Here are a small network's activations along a few directions, averaged over the inputs that share one value of a field.
Values that are neighbours, or in one group, have similar rows; names and order tell nothing.

Other fields vary at random and push rows far along one fixed direction, the same in every table; ignore that.

Values of KOZA:
vugev:   59   74  -78 -402 -144 -208   31  -19  -56  -48
sef: -180   77 -244 -305   99 -101  100   49  146   43
kezu:  144 -618  223  -89 -162  203    6 -355  484 -128
lapi:   60   42  155  135  -10  367   48   98 -198   29
nir: -303 -546  362  241  363 -148   47 -356  850 -161
lav:  105  -59  -53   55  -82  419   25  -45 -123  186
tani: -122   20 -117   -4  107 -306  219    7   97  -53
vukoz: -135   16  300  320   54  157  -97   90   15    3
sav:  260  555 -420 -223 -370 -163 -180  101 -636   98
zibef:  112  439 -127  271  145 -221 -198  429 -580   29
The values of KOZA form a ring.
Question: Fewest steps between vukoz and sav?
Answer: 4
Question: A walk along KOZA starts at lapi and steps to its neighbour lav. Put sef, nir, tani, zibef in the order it reaches them.
Answer: sef, tani, nir, zibef

Values of DOM:
pato: -110 -487  307  -58   15  268  121 -348  487  -26
kovi:   44   44   -6 -272   42 -199  -36  -49   52  -15
lovi:  183  719 -421  169   33 -130   59  510 -820  153
zoki:  -52 -283  255  259   85   40  -97 -101  207 -127
bamuz: -40 -25  58  -7 -24 256 -83 124 -96  46
nari: -124  -67  -29  -84   70 -140  114   -4  203  -41
nolov: -146  160   12   80   44 -211  -52   89  -53  -43
muvi:  165  163 -245 -151 -152   -9  -60    6 -269   87
tuke:   58 -127 -102 -149  -99  -67  107 -196  208  -51
topo:  23 -97 171 213 -16 192 -72 -30  82  16
The values of DOM form a ring.
Question: Which values are neighbours of zoki? Give them in the order they are listed.
Answer: lovi, topo
Question: Which values are neighbours of tuke? Give them in the order they are listed.
Answer: kovi, muvi
